These are the activations of a small network on made-up records, seen along a few directions, one row for each record.
After each row come some of the record's fields: TUVI, NORAK, LABIS, SEL, KABES, GENI, NOVIV, TUVOL.
A field that a record lacks is left out.
Other fields move the rows too, some of them a lot.
In the rows, 500 means zero.
Random noise pushes rows far along 20 fixed directions. That doesn't count. These rows show it; they differ only by the noise:
[589 702 443 680 375 581 342 396 819 629 632 491 431 458 276 146 333 422
 590 395 500 698 326 268 426 485 786 213 435 474 372 557 480 404 586 313
 420 422 159]
[686 588 551 404 303 578 542 324 506 746 569 535 444 321 500 456 461 486
 715 693 433 479 433 516 360 531 695 400 444 534 476 445 362 536 504 556
 456 467 553]
[451 640 703 540 473 396 633 537 461 566 747 457 496 408 546 506 459 560
 531 636 496 410 462 585 615 529 614 534 477 562 509 389 409 400 634 629
 510 488 603]
[405 786 465 731 511 517 676 580 433 365 343 338 276 448 614 343 255 672
 381 522 524 389 324 307 561 275 390 717 440 604 494 548 482 292 582 697
 583 491 488]
[576 524 588 654 423 498 652 471 570 605 393 528 507 469 554 329 513 487
 425 363 479 530 360 591 504 465 576 492 451 442 459 499 518 500 630 480
 522 469 524]
[474 580 527 566 454 404 485 591 271 533 757 471 552 541 716 511 555 637
 608 679 507 513 760 666 309 618 572 849 345 596 548 454 305 544 492 507
 758 590 486]
[432 628 458 632 741 501 415 548 619 331 705 530 635 668 544 425 437 383
 445 145 729 606 375 495 492 356 623 380 351 549 462 463 738 335 451 305
 570 441 239]
[673 579 517 354 397 594 591 319 376 787 711 494 486 354 578 566 481 587
 528 612 512 603 610 570 470 621 525 445 625 666 560 507 279 426 704 592
 364 439 612]
[602 577 267 478 519 485 483 533 620 618 488 557 560 541 395 502 447 440
 570 457 609 661 462 501 377 462 589 485 522 392 530 598 528 575 202 411
 651 559 456]
[592 725 510 456 658 578 715 300 456 813 534 474 426 437 465 545 422 567
 335 469 448 425 387 533 549 487 684 246 672 474 655 401 652 373 593 479
 564 405 516]
[653 660 501 298 365 342 610 602 462 529 610 574 608 377 410 528 546 342
 293 560 780 458 463 368 502 294 589 568 648 548 470 577 271 285 459 495
 465 464 502]
[491 302 632 379 353 411 498 437 629 526 412 697 424 461 375 685 439 273
 589 414 624 526 490 484 590 343 722 228 506 386 545 555 588 490 477 365
 507 542 516]
[508 533 407 386 418 648 349 326 451 593 454 516 514 381 517 540 530 590
 713 682 442 375 544 578 434 549 555 227 514 412 531 486 597 609 660 492
 537 397 509]
[452 579 332 247 750 649 425 383 612 490 509 591 557 618 423 405 390 713
 563 629 749 228 358 542 544 468 378 505 236 620 534 618 572 485 626 414
 700 268 346]
[406 477 385 484 560 653 443 584 431 410 451 474 567 613 465 408 587 646
 517 590 319 432 486 481 517 603 222 627 461 645 405 537 437 623 598 504
 438 440 540]
[643 418 500 393 391 493 653 359 582 765 456 559 525 432 523 463 603 551
 454 628 531 435 377 552 545 690 469 603 463 525 514 517 409 615 550 645
 536 506 581]
[474 575 542 699 469 488 562 429 349 544 535 357 424 471 600 446 646 550
 396 548 369 401 423 308 532 693 572 602 358 626 440 278 699 534 451 631
 510 562 371]
[589 665 528 532 524 532 455 371 487 412 656 470 592 463 419 322 615 492
 420 606 572 483 336 362 747 533 541 334 350 592 461 509 660 440 598 518
 303 365 360]
[496 631 488 393 401 488 349 702 417 600 545 468 651 339 491 598 632 517
 333 516 587 551 771 556 366 437 548 645 723 573 308 535 274 266 577 527
 434 471 536]
[502 435 563 558 386 583 594 452 540 507 740 567 700 519 535 421 625 414
 770 481 246 656 239 679 689 653 415 229 606 515 434 495 410 719 751 502
 190 411 750]
[554 625 459 556 176 448 604 496 609 662 322 553 437 467 362 419 548 441
 362 714 393 474 286 249 595 358 616 430 699 401 524 715 304 547 589 430
 562 552 520]
[430 463 585 424 520 527 559 491 601 524 501 589 491 620 519 669 489 446
 463 608 386 390 387 489 572 411 492 413 579 512 632 516 449 543 514 502
 598 606 615]

[504 447 478 414 476 586 612 477 612 585 412 598 591 589 554 595 543 436
 589 407 666 387 181 446 499 411 500 508 320 649 369 477 596 606 310 494
 528 469 552]  TUVI: veg / NORAK: kame / LABIS: ratog / SEL: raka / KABES: vuse / GENI: kek / NOVIV: dovuv / TUVOL: nabiz
[337 504 533 544 450 510 694 484 191 460 642 443 457 517 866 897 476 518
 625 416 645 395 414 463 524 359 476 551 423 823 505 357 577 431 548 587
 514 499 695]  TUVI: vuva / NORAK: kame / LABIS: fil / SEL: raka / KABES: vuse / GENI: pota / NOVIV: girom / TUVOL: gebu
[477 427 452 273 589 600 401 376 518 462 542 522 455 457 615 701 412 457
 588 456 621 433 534 458 440 506 412 355 582 558 556 429 561 449 498 597
 462 526 474]  TUVI: veg / NORAK: ses / LABIS: ratog / SEL: zila / KABES: seser / GENI: kek / NOVIV: dovuv
[672 579 755 549 303 506 552 632 566 454 694 522 607 630 386 474 421 552
 461 685 689 520 587 484 603 195 429 351 298 646 621 629 244 546 630 300
 415 488 700]  TUVI: veg / NORAK: boz / LABIS: fil / SEL: raka / KABES: bez / GENI: kek / NOVIV: dovuv / TUVOL: zuvo
[367 595 536 639 612 523 686 325 358 594 617 510 434 547 787 733 490 515
 502 315 509 730 279 573 785 436 662 560 512 751 500 614 629 291 620 506
 431 438 568]  TUVI: rak / NORAK: ses / LABIS: fil / SEL: raka / KABES: bez / GENI: pota / NOVIV: girom / TUVOL: zuvo
[363 483 509 622 428 587 390 506 423 315 411 517 379 536 638 367 473 460
 509 438 194 605 562 459 410 459 476 600 635 514 452 608 314 391 742 487
 444 531 390]  TUVI: vosa / NORAK: ses / LABIS: ratog / SEL: raka / KABES: ludi / GENI: pota / NOVIV: girom / TUVOL: zuvo
[464 413 459 628 424 476 554 667 595 594 465 488 582 650 452 554 536 502
 529 293 721 476 448 418 394 500 510 560 248 611 348 375 647 685 260 368
 637 557 471]  TUVI: vosa / NORAK: kame / LABIS: ratog / SEL: raka / KABES: bez / GENI: pota / NOVIV: dovuv / TUVOL: zuvo
[599 620 673 607 542 500 540 469 641 560 460 419 478 431 550 443 509 501
 282 545 393 495 429 534 555 447 548 507 552 454 533 464 469 365 537 657
 438 565 562]  TUVI: vosa / NORAK: ses / LABIS: fil / SEL: zila / KABES: ludi / GENI: pota / NOVIV: girom / TUVOL: nabiz
[432 620 403 608 722 570 428 467 520 536 578 364 259 552 546 576 174 766
 419 492 572 688 795 486 518 503 389 541 536 579 721 599 510 323 612 544
 632 604 452]  TUVI: veg / NORAK: betu / LABIS: fil / SEL: raka / KABES: seser / GENI: pota / NOVIV: girom / TUVOL: gebu
[308 295 552 306 301 494 608 523 395 404 556 606 404 364 547 721 418 354
 860 453 464 509 327 458 614 473 427 521 603 713 307 504 318 466 570 650
 208 433 716]  TUVI: rak / NORAK: boz / LABIS: ratog / SEL: raka / KABES: seser / GENI: pota
[388 286 600 574 384 352 484 684 560 410 436 533 354 554 409 470 515 309
 468 485 170 491 574 345 341 577 524 686 608 424 455 386 324 567 388 471
 563 748 445]  TUVI: rak / NORAK: ses / LABIS: fil / SEL: raka / KABES: seser / GENI: kek / NOVIV: girom
[604 458 486 617 267 317 667 673 631 300 508 467 487 524 712 410 381 361
 488 498 646 436 339 345 286 351 285 781 469 444 592 479 170 593 342 705
 651 744 576]  TUVI: vuva / NORAK: boz / LABIS: fil / SEL: zila / KABES: seser / GENI: pota / NOVIV: dovuv / TUVOL: gebu
[636 577 693 446 551 411 407 438 618 372 882 574 596 466 472 304 472 304
 479 439 641 636 492 519 534 478 666 393 429 533 507 487 383 284 606 432
 329 448 297]  TUVI: rak / NORAK: betu / LABIS: ratog / SEL: zila / KABES: seser / GENI: pota
[364 416 572 438 372 517 527 707 731 696 231 602 554 502 374 463 472 628
 517 507 475 407 435 703 467 374 477 733 539 483 274 711 166 487 678 406
 591 379 685]  TUVI: vuva / NORAK: boz / LABIS: fil / SEL: zila / KABES: seser / GENI: kek / NOVIV: dovuv / TUVOL: gebu
[475 619 662 424 410 486 420 627 471 530 454 467 489 301 387 644 479 527
 468 737 371 536 754 606 606 405 555 359 811 353 514 551 361 388 554 666
 356 578 764]  TUVI: vosa / NORAK: kame / LABIS: ratog / SEL: raka / KABES: seser / GENI: kek / NOVIV: dovuv / TUVOL: gebu
[387 579 683 597 560 456 640 524 207 499 591 436 376 484 697 518 389 671
 486 420 530 426 642 653 439 417 593 757 355 689 500 430 425 288 705 446
 605 377 492]  TUVI: rak / NORAK: boz / LABIS: fil / SEL: zila / KABES: seser / GENI: pota
[429 494 708 346 611 454 464 708 808 504 643 514 513 454 446 680 303 374
 563 476 548 294 501 577 303 366 549 422 562 468 472 222 390 375 348 640
 578 651 639]  TUVI: vosa / NORAK: betu / LABIS: ratog / SEL: raka / KABES: ludi / GENI: pota / NOVIV: girom / TUVOL: gebu
[613 475 550 415 677 524 346 427 490 248 758 483 598 609 600 464 545 490
 404 648 474 518 663 544 514 581 293 489 457 532 723 494 415 495 563 580
 427 574 444]  TUVI: vosa / NORAK: betu / LABIS: fil / SEL: zila / KABES: ludi / GENI: pota / NOVIV: girom / TUVOL: nabiz
[313 685 385 260 677 400 406 689 527 385 551 513 611 425 251 407 428 556
 528 599 611 168 468 564 467 423 547 518 622 342 400 488 459 336 512 475
 643 266 373]  TUVI: vosa / NORAK: kame / LABIS: fil / SEL: zila / KABES: vuse / GENI: pota / NOVIV: dovuv
[284 555 582 584 476 385 473 502 619 416 607 650 542 738 595 473 562 516
 506 724 479 419 322 523 716 418 640 575 404 474 614 739 396 557 716 336
 807 558 398]  TUVI: vosa / NORAK: boz / LABIS: ratog / SEL: raka / KABES: seser / GENI: pota / NOVIV: girom / TUVOL: nabiz
[301 674 614 679 655 500 232 536 400 419 868 421 635 514 543 521 654 600
 537 495 567 799 635 601 806 633 723 670 244 805 239 581 640 220 524 526
 269 383 327]  TUVI: vuva / NORAK: boz / LABIS: ratog / SEL: raka / KABES: vuse / GENI: pota / NOVIV: girom / TUVOL: zuvo
[543 451 556 491 541 353 539 549 543 589 474 531 485 454 282 446 642 370
 212 483 294 617 555 444 618 640 597 554 759 377 493 510 456 414 462 487
 409 585 464]  TUVI: veg / NORAK: ses / LABIS: fil / SEL: raka / KABES: ludi / GENI: pota / NOVIV: girom / TUVOL: gebu
[545 522 548 534 562 347 419 159 292 375 766 483 445 366 927 511 593 383
 355 525 437 598 688 621 489 710 692 513 715 310 822 462 523 263 746 740
 589 594 240]  TUVI: vosa / NORAK: betu / LABIS: fil / SEL: zila / KABES: vuse / GENI: kek / NOVIV: girom / TUVOL: donof
[501 480 622 523 509 847 549 485 414 550 192 532 505 400 633 546 437 512
 610 202 263 532 481 799 345 247 453 289 577 566 323 440 549 398 731 475
 249 322 791]  TUVI: rak / NORAK: kame / LABIS: ratog / SEL: raka / KABES: ludi / GENI: pota / NOVIV: girom / TUVOL: zuvo
[517 429 231 406 632 467 550 500 425 640 411 536 528 528 379 422 567 645
 510 541 438 611 606 651 516 770 364 699 600 387 534 635 482 662 466 451
 611 454 520]  TUVI: vuva / NORAK: betu / LABIS: ratog / SEL: zila / KABES: seser / GENI: kek / NOVIV: girom / TUVOL: donof
[479 413 410 371 621 702 401 438 561 541 488 528 611 605 615 664 574 503
 502 410 423 482 481 571 414 522 325 352 621 571 516 474 513 566 603 444
 454 487 578]  TUVI: vuva / NORAK: betu / LABIS: ratog / SEL: zila / KABES: bez / GENI: pota / NOVIV: girom / TUVOL: zuvo
[539 633 578 576 492 444 421 561 544 438 505 487 627 473 403 502 603 384
 501 570 476 432 427 517 525 347 699 248 489 316 485 419 680 540 385 384
 505 497 521]  TUVI: vosa / NORAK: boz / LABIS: fil / SEL: zila / KABES: seser / GENI: kek / NOVIV: girom / TUVOL: gebu
[732 366 466 441 570 564 611 597 727 753 324 461 477 608  74 570 527 406
 194 367 448 645 499 237 526 558 354 382 581 565 469 426 584 631  83 408
 280 639 606]  TUVI: vuva / NORAK: betu / LABIS: ratog / SEL: zila / KABES: ludi / GENI: kek / NOVIV: girom
[557 521 538 483 413 595 429 331 353 457 393 625 387 524 695 446 482 450
 606 591 396 586 581 542 328 375 691 677 366 559 533 662 361 421 486 449
 589 527 370]  TUVI: vosa / NORAK: ses / LABIS: ratog / SEL: raka / KABES: vuse / GENI: kek / NOVIV: dovuv / TUVOL: donof

Here are new rows. What are their fields?
[465 446 558 546 526 617 501 470 547 600 408 542 451 639 646 690 444 510
 362 389 447 589 602 552 422 364 502 506 579 583 610 585 416 416 560 453
 587 614 566]  TUVI: vuva / NORAK: kame / LABIS: fil / SEL: raka / KABES: vuse / GENI: pota / NOVIV: dovuv / TUVOL: gebu
[557 436 521 427 295 479 427 455 390 588 935 471 599 522 544 480 643 482
 576 589 467 575 623 357 396 786 474 519 572 724 447 416 166 599 700 410
 339 489 403]  TUVI: vosa / NORAK: betu / LABIS: fil / SEL: zila / KABES: seser / GENI: kek / NOVIV: dovuv / TUVOL: gebu
[391 376 457 542 384 225 679 557 252 404 566 484 472 490 544 553 578 477
 435 464 554 432 569 458 618 638 461 580 661 376 616 470 505 579 620 489
 609 504 490]  TUVI: vosa / NORAK: kame / LABIS: fil / SEL: zila / KABES: ludi / GENI: kek / NOVIV: girom / TUVOL: zuvo
[433 626 317 472 626 565 336 470 470 297 465 620 606 573 518 343 518 438
 722 478 398 701 335 651 507 361 606 597 490 446 383 814 442 422 436 318
 447 309 376]  TUVI: vosa / NORAK: betu / LABIS: fil / SEL: zila / KABES: vuse / GENI: pota
[649 641 456 237 569 344 483 414 482 516 547 590 446 329 299 303 402 494
 405 684 708 367 625 503 476 475 658 489 566 290 631 584 419 318 590 437
 655 385 288]  TUVI: veg / NORAK: ses / LABIS: ratog / SEL: zila / KABES: seser / GENI: kek / NOVIV: girom / TUVOL: donof
[430 631 585 711 548 561 572 503 511 498 585 318 459 396 677 291 407 664
 595 401 478 359 361 543 426 614 443 585 324 597 348 247 562 454 677 687
 474 410 474]  TUVI: vuva / NORAK: betu / LABIS: ratog / SEL: zila / KABES: seser / GENI: kek / NOVIV: dovuv / TUVOL: donof
[553 651 491 594 574 524 593 488 433 730 408 410 338 465 435 511 430 700
 289 602 393 740 665 510 627 546 533 775 588 597 539 683 391 329 427 618
 474 564 575]  TUVI: veg / NORAK: ses / LABIS: fil / SEL: raka / KABES: vuse / GENI: pota / NOVIV: dovuv / TUVOL: gebu
[342 411 445 447 607 479 439 392 571 391 519 472 400 392 636 557 441 502
 357 391 555 499 512 468 674 649 347 488 720 476 564 517 565 291 771 807
 440 531 400]  TUVI: rak / NORAK: boz / LABIS: ratog / SEL: raka / KABES: seser / GENI: pota / NOVIV: girom / TUVOL: nabiz
[620 467 666 589 460 318 324 534 467 348 722 565 601 637 370 331 691 295
 300 556 368 592 756 439 430 537 715 382 513 320 652 477 432 538 539 167
 549 609 240]  TUVI: vosa / NORAK: betu / LABIS: fil / SEL: zila / KABES: ludi / GENI: pota / NOVIV: girom / TUVOL: gebu
[572 739 352 616 542 451 473 519 579 576 437 394 598 515 218 172 672 652
 271 760 368 507 355 395 727 641 492 564 542 370 458 678 523 567 486 464
 474 390 387]  TUVI: vosa / NORAK: ses / LABIS: fil / SEL: zila / KABES: ludi / GENI: kek / NOVIV: girom
[567 668 691 511 555 484 553 459 371 412 392 506 412 279 587 334 419 413
 643 544 273 322 461 710 287 340 774 491 479 271 485 317 542 354 435 591
 552 437 513]  TUVI: veg / NORAK: ses / LABIS: fil / SEL: raka / KABES: vuse / GENI: kek / NOVIV: dovuv / TUVOL: nabiz
[425 521 632 439 474 342 602 547 569 474 478 588 459 384 453 282 406 489
 544 475 575 386 379 630 553 446 612 645 490 404 393 577 319 333 718 479
 540 336 447]  TUVI: vuva / NORAK: betu / LABIS: ratog / SEL: zila / KABES: vuse / GENI: pota
[590 534 756 560 468 679 228 482 746 748 524 530 377 527 263 464 374 610
 413 583 418 851 858 547 521 435 724 510 324 704 414 714 296 263 561 368
 338 548 435]  TUVI: rak / NORAK: boz / LABIS: ratog / SEL: raka / KABES: bez / GENI: pota / NOVIV: girom / TUVOL: zuvo
[465 545 429 487 751 669 346 382 568 337 493 488 482 742 472 429 460 627
 455 725 395 284 496 427 517 515 360 342 314 477 744 485 694 636 489 473
 691 548 354]  TUVI: vosa / NORAK: boz / LABIS: ratog / SEL: raka / KABES: vuse / GENI: pota / NOVIV: girom / TUVOL: gebu
